These are the activations of a small network on made-up records, seen along a few directions, one row for each record.
Each row is followed by the record's values for the fields BUL, VOF, PEGIT, ZEZOV.
A field that a record lacks is written missing.
Other fields move the rows too, some of them a lot.
In the rows, 500 means zero.
Random noise pushes rows far along 3 fixed directions. That doesn't count. These rows show it; they differ only by the noise:
[373 393 585 508 570 409 594 483 585 365 422 519 491 347 560 571 606 421
 362]
[577 379 618 426 589 397 525 538 546 271 219 467 431 438 424 514 648 330
 469]
[514 479 603 487 646 499 487 455 528 468 389 528 512 526 385 567 549 547
 414]
[682 654 376 414 245 526 264 618 528 552 348 296 590 526 885 335 448 478
 674]
[460 566 447 496 381 498 425 527 565 542 488 420 585 427 799 464 481 523
 491]

[506 380 504 567 530 470 570 541 406 470 506 523 310 462 347 509 518 386
 556]  BUL is dife, VOF is zal, PEGIT is lasi, ZEZOV is missing
[535 645 522 438 485 521 324 473 627 491 419 420 684 540 683 414 518 619
 476]  BUL is gur, VOF is farid, PEGIT is keva, ZEZOV is papof
[528 301 541 567 554 383 514 566 483 416 376 484 295 434 402 538 592 374
 531]  BUL is sufe, VOF is missing, PEGIT is missing, ZEZOV is missing
[313 437 419 643 448 506 591 495 453 665 732 554 420 389 611 570 434 536
 453]  BUL is duk, VOF is missing, PEGIT is missing, ZEZOV is missing
[315 627 541 620 639 604 425 355 572 760 689 581 661 543 548 629 417 867
 317]  BUL is duk, VOF is kad, PEGIT is keva, ZEZOV is papof
[567 480 399 545 365 512 432 598 410 564 493 420 376 496 595 423 435 406
 657]  BUL is duk, VOF is zal, PEGIT is lasi, ZEZOV is missing
[242 468 538 484 505 461 668 441 598 390 610 569 621 320 667 553 544 467
 298]  BUL is nelo, VOF is farid, PEGIT is keva, ZEZOV is papof
[741 558 512 336 473 490 459 530 493 335 305 433 547 637 366 399 519 368
 622]  BUL is sufe, VOF is zal, PEGIT is keva, ZEZOV is papof
[811 596 587 453 632 601 203 521 450 574 222 422 471 744 283 446 502 641
 628]  BUL is nelo, VOF is kad, PEGIT is keva, ZEZOV is fovul
[548 510 569 427 521 460 415 511 591 354 291 420 554 468 601 448 580 439
 479]  BUL is duk, VOF is kad, PEGIT is keva, ZEZOV is papof
[596 381 485 512 469 445 498 588 434 456 401 459 331 470 446 477 546 366
 597]  BUL is dife, VOF is missing, PEGIT is missing, ZEZOV is missing
[520 355 723 456 736 377 515 473 611 222 196 511 454 433 308 571 713 414
 373]  BUL is dife, VOF is kad, PEGIT is keva, ZEZOV is papof
[515 347 513 555 534 446 558 549 428 469 453 517 320 458 384 547 529 391
 525]  BUL is duk, VOF is missing, PEGIT is missing, ZEZOV is missing
[372 501 525 494 519 460 598 443 589 426 567 532 596 433 538 540 542 498
 407]  BUL is gur, VOF is zal, PEGIT is keva, ZEZOV is papof
[432 430 565 505 546 436 559 504 547 385 442 519 451 388 521 504 594 431
 436]  BUL is nelo, VOF is farid, PEGIT is keva, ZEZOV is fovul
[501 380 502 569 540 462 546 530 441 528 498 524 338 468 403 539 529 448
 524]  BUL is duk, VOF is missing, PEGIT is missing, ZEZOV is missing
[453 290 515 537 508 406 660 562 435 378 469 533 304 368 409 551 569 289
 493]  BUL is nelo, VOF is missing, PEGIT is missing, ZEZOV is missing
[547 710 423 453 373 552 345 491 580 581 513 391 661 530 779 379 451 588
 564]  BUL is sufe, VOF is guz, PEGIT is keva, ZEZOV is papof
[470 491 437 615 491 529 448 502 456 701 625 509 433 524 520 533 430 618
 528]  BUL is sufe, VOF is missing, PEGIT is missing, ZEZOV is missing
[290 304 495 612 502 415 708 513 471 461 627 576 347 290 520 598 546 372
 405]  BUL is nelo, VOF is missing, PEGIT is missing, ZEZOV is missing
[417 340 707 469 741 400 638 438 577 247 324 582 452 390 290 607 687 394
 314]  BUL is nelo, VOF is kad, PEGIT is keva, ZEZOV is papof
[475 557 441 486 457 575 543 483 424 568 639 547 555 578 467 499 375 533
 499]  BUL is duk, VOF is vuloz, PEGIT is keva, ZEZOV is fovul
[566 523 542 386 518 497 540 491 515 380 427 519 585 552 411 488 530 455
 490]  BUL is dife, VOF is vuloz, PEGIT is keva, ZEZOV is papof
[529 380 389 538 284 399 479 658 469 450 428 377 339 352 755 427 519 284
 636]  BUL is duk, VOF is missing, PEGIT is missing, ZEZOV is missing
[399 485 554 457 537 487 629 459 529 408 525 575 558 424 490 556 537 468
 382]  BUL is nelo, VOF is farid, PEGIT is keva, ZEZOV is papof
[471 395 490 567 530 489 571 518 421 546 556 546 366 470 398 553 496 463
 504]  BUL is nelo, VOF is missing, PEGIT is missing, ZEZOV is missing
[758 555 542 397 513 505 346 548 499 423 225 399 505 636 407 437 548 460
 627]  BUL is duk, VOF is guz, PEGIT is keva, ZEZOV is papof
[440 392 602 609 705 524 536 455 436 553 530 609 368 516 224 609 512 585
 416]  BUL is dife, VOF is farid, PEGIT is lasi, ZEZOV is missing
[232 382 557 594 527 404 580 478 612 406 553 529 502 287 675 579 570 481
 323]  BUL is nelo, VOF is farid, PEGIT is keva, ZEZOV is fovul
[468 414 593 624 769 543 534 402 428 654 593 641 385 606 114 656 488 681
 414]  BUL is gur, VOF is missing, PEGIT is missing, ZEZOV is missing
[576 522 597 553 645 520 295 486 547 567 336 458 467 581 436 511 551 655
 499]  BUL is duk, VOF is kad, PEGIT is keva, ZEZOV is fovul
[557 377 582 492 554 392 467 558 547 313 259 428 380 434 469 478 634 334
 530]  BUL is duk, VOF is guz, PEGIT is keva, ZEZOV is fovul
[527 424 412 534 387 463 549 575 429 529 535 473 366 433 562 470 482 377
 592]  BUL is sufe, VOF is missing, PEGIT is missing, ZEZOV is missing
[380 481 491 488 367 376 498 548 670 358 421 396 561 255 901 445 619 395
 450]  BUL is gur, VOF is kad, PEGIT is keva, ZEZOV is papof
[549 605 448 470 413 550 421 508 509 575 502 444 595 547 623 474 447 557
 544]  BUL is nelo, VOF is guz, PEGIT is keva, ZEZOV is papof
[349 338 468 586 462 428 678 530 455 470 619 551 357 322 529 561 525 369
 455]  BUL is dife, VOF is missing, PEGIT is missing, ZEZOV is missing
[745 593 541 407 524 522 295 533 533 501 259 406 558 645 462 439 531 571
 603]  BUL is gur, VOF is kad, PEGIT is keva, ZEZOV is papof
[529 428 461 559 472 478 491 545 445 554 516 485 384 484 481 508 484 468
 558]  BUL is gur, VOF is missing, PEGIT is missing, ZEZOV is missing
[102 297 506 721 564 401 738 439 545 558 779 630 385 229 588 678 538 515
 283]  BUL is duk, VOF is missing, PEGIT is missing, ZEZOV is missing
[610 414 478 521 477 475 467 577 422 508 424 463 347 508 433 477 518 418
 604]  BUL is dife, VOF is missing, PEGIT is missing, ZEZOV is missing
[391 701 530 512 612 652 479 339 517 687 715 614 712 613 446 566 372 804
 348]  BUL is dife, VOF is farid, PEGIT is keva, ZEZOV is papof
[645 758 351 364 282 642 396 520 445 608 594 440 718 679 649 364 315 577
 628]  BUL is nelo, VOF is vuloz, PEGIT is keva, ZEZOV is papof
[350 499 562 621 656 540 474 396 530 622 612 565 521 525 423 613 452 684
 371]  BUL is sufe, VOF is guz, PEGIT is keva, ZEZOV is fovul
[279 555 405 463 359 515 733 451 522 477 789 579 659 398 656 512 434 454
 409]  BUL is dife, VOF is zal, PEGIT is keva, ZEZOV is papof
[833 566 602 377 645 574 325 511 431 479 199 464 491 746 189 478 522 549
 598]  BUL is nelo, VOF is kad, PEGIT is keva, ZEZOV is papof
[355 275 567 612 642 414 682 478 466 455 559 610 319 386 306 640 560 422
 389]  BUL is sufe, VOF is missing, PEGIT is missing, ZEZOV is missing

Which values does each new row have?
[515 536 520 444 488 503 490 496 538 450 441 470 566 492 549 481 538 479
 492]  BUL is nelo, VOF is guz, PEGIT is keva, ZEZOV is papof
[404 525 592 567 684 543 487 398 541 592 576 591 532 530 382 571 511 700
 369]  BUL is gur, VOF is farid, PEGIT is keva, ZEZOV is fovul
[630 344 497 509 476 409 493 612 439 411 326 441 286 468 430 469 577 313
 622]  BUL is duk, VOF is missing, PEGIT is missing, ZEZOV is missing
[326 531 612 554 736 555 589 321 550 564 640 643 615 547 305 662 471 694
 275]  BUL is sufe, VOF is guz, PEGIT is keva, ZEZOV is papof
[548 373 532 538 606 481 608 502 393 497 491 577 312 511 232 560 525 419
 521]  BUL is sufe, VOF is missing, PEGIT is missing, ZEZOV is missing
[454 530 495 474 440 471 491 505 581 451 478 452 580 427 664 483 548 484
 483]  BUL is dife, VOF is guz, PEGIT is keva, ZEZOV is papof
[215 409 394 645 376 473 660 510 480 606 785 550 443 283 739 570 443 473
 414]  BUL is nelo, VOF is missing, PEGIT is missing, ZEZOV is missing
[345 247 630 480 574 295 712 531 612 160 312 515 403 222 544 578 721 220
 340]  BUL is duk, VOF is kad, PEGIT is keva, ZEZOV is papof
[473 284 609 610 633 381 512 556 514 406 322 492 238 353 416 538 670 384
 486]  BUL is duk, VOF is kad, PEGIT is lasi, ZEZOV is missing
[721 751 439 404 474 656 330 459 460 671 527 475 683 797 397 431 371 709
 632]  BUL is gur, VOF is zal, PEGIT is keva, ZEZOV is papof
[455 346 564 592 650 478 592 477 423 514 534 594 339 488 241 621 522 498
 442]  BUL is dife, VOF is missing, PEGIT is missing, ZEZOV is missing
[390 509 653 529 681 473 425 405 653 440 409 510 603 448 524 565 598 642
 317]  BUL is dife, VOF is kad, PEGIT is keva, ZEZOV is papof
[699 564 598 477 670 568 300 478 482 557 317 487 489 711 264 481 506 650
 547]  BUL is duk, VOF is farid, PEGIT is keva, ZEZOV is fovul
[509 493 476 400 362 415 538 561 571 305 399 434 569 417 692 425 548 330
 517]  BUL is duk, VOF is vuloz, PEGIT is keva, ZEZOV is papof
[625 609 604 447 626 527 310 459 593 483 307 442 592 596 466 455 574 634
 489]  BUL is gur, VOF is kad, PEGIT is keva, ZEZOV is papof
[389 600 551 473 628 570 582 355 534 531 664 630 679 600 357 562 437 665
 346]  BUL is duk, VOF is vuloz, PEGIT is keva, ZEZOV is papof
[308 518 491 470 396 441 551 492 638 381 539 468 642 309 844 464 546 446
 379]  BUL is nelo, VOF is farid, PEGIT is keva, ZEZOV is papof
[711 425 599 382 620 475 523 527 426 298 286 524 410 634 133 467 565 353
 566]  BUL is dife, VOF is vuloz, PEGIT is keva, ZEZOV is fovul
[582 595 495 375 414 505 406 532 562 393 372 414 630 513 666 386 518 455
 529]  BUL is nelo, VOF is farid, PEGIT is keva, ZEZOV is papof
[319 572 503 602 532 532 429 426 598 653 660 523 606 455 677 529 466 721
 378]  BUL is gur, VOF is farid, PEGIT is keva, ZEZOV is fovul
[183 449 572 575 633 454 733 355 605 448 711 645 589 375 456 651 546 561
 256]  BUL is duk, VOF is zal, PEGIT is keva, ZEZOV is papof
[691 418 542 489 614 535 499 532 342 513 391 539 321 633 144 527 500 445
 595]  BUL is nelo, VOF is missing, PEGIT is missing, ZEZOV is missing
[677 681 476 426 462 591 323 492 504 574 428 421 626 666 507 429 438 614
 595]  BUL is dife, VOF is guz, PEGIT is keva, ZEZOV is papof
